Look-ups in named tables: a row name and a column name give one cell, copied from the table.

pum:
|  | kuvesip | vev |
|---|---|---|
| mon | 147 | 93 |
| padasa | 36 | 233 |
| vifu | 64 | 209 |
| sul | 222 | 51 |
| kefub | 186 | 172 |
| tonimi | 47 | 171 |
| vas | 43 | 74 |
| dak | 187 | 244 |
| naduso | 106 | 147 |
| minutol | 194 | 47 |
| sima | 101 | 102 |

kuvesip of dak is 187
kuvesip of tonimi is 47
vev of sima is 102
vev of sul is 51
vev of padasa is 233
kuvesip of sima is 101
kuvesip of minutol is 194
kuvesip of naduso is 106
kuvesip of padasa is 36
vev of vifu is 209
vev of dak is 244
kuvesip of mon is 147
kuvesip of vas is 43
kuvesip of vifu is 64
vev of mon is 93
kuvesip of sul is 222
vev of kefub is 172
kuvesip of kefub is 186
vev of vas is 74
vev of minutol is 47

luril:
	kekozaz	ralip
tiv	713	795
belak	662	587
sofefo	307	521
ratagi	299	645
muvobel	877	362
rigakel	137	683
mimugif	755	880
paz	698	609
pozasom	876	672
kipupuv	611	544
lud	736	899
rom	603	826
veko	875	978
zap	611	622

kipupuv, ralip => 544
pozasom, kekozaz => 876
sofefo, ralip => 521
rom, kekozaz => 603
tiv, ralip => 795
pozasom, ralip => 672
belak, kekozaz => 662
paz, kekozaz => 698
ratagi, ralip => 645
mimugif, kekozaz => 755
ratagi, kekozaz => 299
rigakel, kekozaz => 137
veko, kekozaz => 875
veko, ralip => 978
rom, ralip => 826
sofefo, kekozaz => 307
mimugif, ralip => 880
zap, kekozaz => 611
rigakel, ralip => 683
tiv, kekozaz => 713

vizife:
|  | beleto | gesag | gozani | saf |
|---|---|---|---|---|
| rukir | 203 | 141 | 123 | 138 |
| dob | 144 | 123 | 232 | 173 |
| mov | 205 | 158 | 160 | 147 |
| bof | 130 | 166 | 179 | 157 |
| vefe | 138 | 121 | 171 | 139 |
| novi | 107 | 162 | 104 | 165 |
| fis | 124 | 141 | 142 | 152 |
| biv | 140 | 164 | 110 | 160 |
| gepifig | 194 | 158 | 218 | 144 |
| mitet | 109 | 73 | 141 | 140 |
| lur | 87 | 125 | 116 | 54 |
| tupina | 177 | 102 | 181 | 169 |

mitet, gozani => 141
tupina, beleto => 177
vefe, gozani => 171
tupina, saf => 169
fis, gesag => 141
vefe, saf => 139
fis, beleto => 124
biv, saf => 160
gepifig, beleto => 194
mitet, saf => 140
gepifig, gozani => 218
mov, gozani => 160
fis, gozani => 142
dob, beleto => 144
bof, saf => 157
Which row has the largest saf? dob

mube
cols = fudi, rok
vuroz: [79, 207]
kazab: [115, 63]
giloro: [235, 117]
mag: [92, 146]
sezi: [111, 141]
dek: [105, 140]
nedeke: [91, 161]
veran: [87, 149]
nilovak: [90, 147]

rok of veran is 149
fudi of veran is 87
rok of sezi is 141
rok of giloro is 117
fudi of giloro is 235
fudi of vuroz is 79
fudi of kazab is 115
rok of nilovak is 147
rok of kazab is 63
fudi of nilovak is 90
rok of mag is 146
rok of vuroz is 207
fudi of mag is 92
Row with the largest rok: vuroz

rufari =
	samuv	bodil	laritut	kud	fur	rogofor	zilapok	pek
mifanek	71.4	78.1	48.0	73.0	40.9	64.2	43.2	31.9
vem	75.8	71.9	68.7	20.8	23.2	79.3	19.9	37.8
kavu	21.0	19.2	53.2	49.4	59.0	52.7	37.4	67.8
rog	29.0	65.7	17.6	79.2	16.7	12.6	54.8	28.2
fer	76.0	55.7	20.5	69.1	18.6	17.6	65.3	24.6
pamoz	53.8	42.2	42.6	28.5	36.6	55.4	78.4	67.0
dinur	26.1	69.5	22.0	43.2	77.0	67.7	79.5	11.5

vem, fur: 23.2
dinur, kud: 43.2
kavu, fur: 59.0
fer, pek: 24.6
mifanek, kud: 73.0
vem, pek: 37.8
pamoz, zilapok: 78.4
mifanek, samuv: 71.4
dinur, rogofor: 67.7
pamoz, laritut: 42.6
rog, bodil: 65.7
dinur, pek: 11.5
kavu, kud: 49.4
rog, fur: 16.7
fer, zilapok: 65.3

Table zole
          pagazu  vokikib  ridakem    lugob      zib
saluso    18.984    9.657   -3.619  -23.120   21.591
pifi     -73.062   -7.471   64.833   -7.403   14.773
fopibi    13.642   76.168   15.592   88.575   12.861
fek       16.787  -12.532   -8.224  -34.413  -39.995
sov      -51.732  -20.458  -15.930   -9.738   40.198
nagutev  -16.093  -25.497   -4.339   27.743   72.046

fopibi, zib -> 12.861
sov, vokikib -> -20.458
saluso, vokikib -> 9.657
saluso, lugob -> -23.120
saluso, ridakem -> -3.619
nagutev, zib -> 72.046
fopibi, ridakem -> 15.592
saluso, zib -> 21.591
sov, lugob -> -9.738
fek, zib -> -39.995
pifi, zib -> 14.773
saluso, pagazu -> 18.984
fopibi, vokikib -> 76.168
sov, pagazu -> -51.732
fek, ridakem -> -8.224
nagutev, pagazu -> -16.093
fek, lugob -> -34.413

Table fur
|  | gazoten | dipurit | vina | kud | zonulo | vema | ros |
|---|---|---|---|---|---|---|---|
| totufol | 0.1 | 0.1 | -0.1 | 0.2 | 0.6 | 0.1 | 0.3 |
| giz | -0.2 | -0.1 | -0.2 | 0.5 | 0.1 | 0.4 | -0.1 |
| zut | 0.2 | 0.1 | 0.0 | 0.0 | 0.4 | 0.4 | -0.2 |
| mozire | 0.1 | 0.2 | 0.1 | -0.1 | 0.2 | 0.1 | 0.0 |
| sadob | 0.0 | -0.6 | -0.2 | 0.2 | 0.3 | 0.1 | 0.2 |
| kesemop | 0.0 | 0.2 | 0.1 | 0.2 | -0.2 | -0.3 | -0.1 |
| pofef | 0.1 | -0.1 | 0.2 | 0.1 | -0.4 | 0.1 | -0.2 |
| tizu | 0.2 | -0.1 | -0.4 | 0.0 | 0.4 | 0.1 | 0.3 |
| vofefu | 0.4 | -0.3 | -0.2 | -0.2 | 0.1 | -0.2 | 0.1 |
| sim | 0.1 | 0.1 | -0.2 | 0.1 | 0.3 | 0.0 | 0.1 |
| tuk | 0.2 | -0.1 | 0.0 | 0.1 | 0.3 | -0.1 | -0.2 |
| dogime | 0.1 | 0.0 | 0.1 | 0.3 | 0.5 | -0.1 | -0.2 |
| nozi | 0.3 | -0.2 | -0.2 | -0.2 | -0.2 | -0.1 | -0.2 |

What is the kud of totufol in fur? 0.2
What is the dipurit of nozi in fur? -0.2
What is the vina of tuk in fur? 0.0
What is the dipurit of tizu in fur? -0.1
What is the gazoten of vofefu in fur? 0.4
What is the ros of tuk in fur? -0.2
What is the zonulo of giz in fur? 0.1
What is the vema of nozi in fur? -0.1
What is the vina of mozire in fur? 0.1
What is the dipurit of kesemop in fur? 0.2
Which row has the largest gazoten? vofefu

